These are the activations of a small neural network, seen along a few directions. Each row is one input.
Each table varies a few parts of the input and shows all the possible inputs, shuffled.
A made-up example of a description, with smaller parts first: values(3) and (point or line(11) or (line(4) and ring(5))).
Shared parts are said once, and a part with two or three values counts as separate values.
In the rows, 128 means zero.

Other details of the inputs shift rows strongly along two fixed directions, in all tables alike. That doesn't count.

A family of inputs:
R1: [ 99 108 138 109 115 119 140 112 117 128 131 131 136 125 141 126]
R2: [137 127 139 129 134 118 137 114 129 111 138 158 136 111 132 129]
R3: [129 130 136 139 120 137 130 121 107 100 150 121 138 100 140 110]
R4: [164 151 123 151 162 111 102 154 151 158  85  98  97 188 117 145]
R5: [154 134 130 121 144  51 116 122 100  90   5  90 120 147 140 124]
R6: [110 123 135 151 138 172 125 155 156 187 216 133 111 160 145 149]
R7: [121 108 144 107 133 128 143 116 136 124 116 162 134 129 109 122]
R8: [124 128 148 129 124 110 136 120 114 113 153 139 131 108 149 126]
R9: [128 106 144 127 141 124 139 116 126 116 134 163 144 125 131 125]
R10: [120 129 114 110 107 147 134 118 131 116 113 126 132 101 121 114]
R11: [142 127 126 139 129 144 131 115 123 100 137 140 141 102 122 113]
R12: [132 125 126 111 119 128 136 124 129 119 122 151 136 110  99 124]
R13: [103 106 132 101 118 129 144 118 135 127 110 147 131 126 128 128]
R14: [137 129 126 118 119 148 134 116 133 111 119 140 133 105 101 109]
R15: [104 142  94 128 113 192 124 161 179 200 195 130 106 145 113 158]
R16: [139 151 105 155 141 113  96 161 124 163 107  66 109 180 137 146]
R17: [124 126 135 132 120 118 133 128 102 109 153 133 140 106 138 125]
R18: [137 124 126 132 130 125 132 123 117 109 139 151 145 108 120 128]
R19: [140 153 118 154 147 105  99 152 134 165 104  70  99 184 148 148]
R20: [115 132 122 119 106 139 129 113 115 114 133 111 139 101 132 112]
Description of these inputs: line(4) and ring(5).
The inputs of R1 and R19 match in every part but the line(4) part. If R7 is changed in the same way as R1 into R19, which row does it become? -> R4
Which other rows does R15 become when the line(4) part takes its other values? List them by row number. -> R5, R10, R13

A family of inputs:
R21: [129 142 128 163 147 169 114 154 159 185 200 118 104 170 133 148]
R22: [118 103 138 100 123 127 150 108 127 105 102 164 141 109 112 118]
R23: [162 137 130 162 163 101 107 138 118 123  95 104 122 164 143 131]
R24: [131 127 130 123 117 115 135 103 102  85 115 132 150  85 134 107]
R25: [120 129 119 104 113 141 133 122 140 129 114 136 131 115 109 120]
R26: [143 141 109 133 134 120 110 146 140 152  83  91 106 166 119 135]
R27: [148 149 124 162 143 121 103 144 119 135 117  76 113 159 138 127]
R28: [111 137  97 133 122 203 122 155 184 192 176 125 102 158 106 146]
R29: [110 120 132 118 108 115 136 109  92  99 138 125 152  91 145 116]
R30: [108 121 141 130 119 157 142 131 140 143 205 157 128 112 145 134]
R31: [113 108 149 122 122 103 142 110  99  99 143 146 153 103 147 119]
R32: [145 129 125 135 151 111 114 145 143 156  89 110 107 176 121 143]
R33: [117 124 138 118 108 119 139 113  99  93 136 130 142  85 147 112]
R34: [120 110 141  96 123 119 147 108 128 109 104 166 143 106 111 116]
R35: [142 132 127 130 121 112 128 123 102  93 118 123 141  99 126 117]
R36: [139 128 131 122 144  90 124 127 128 124  70 123 120 150 125 139]
R37: [143 146 111 129 135 102 111 140 132 135  66  91 111 161 125 138]
R38: [107 122 134 124 111 179 148 128 151 147 234 188 137  94 117 138]
The inputs of R36 and R37 match in every part but one. If R21 is changed in the same way as R36 into R37, which row does it become? -> R27
Describe the family of inputs behind these rows. -> values(2) and (line(4) or line(5))
Which other rows does R25 become when the values(2) part takes its other values? List them by row number. -> R34
Start at R38 and move only the line(5) part, one step at a time. The first step leads to R23. Which rows follow, in order? -> R21, R30, R31
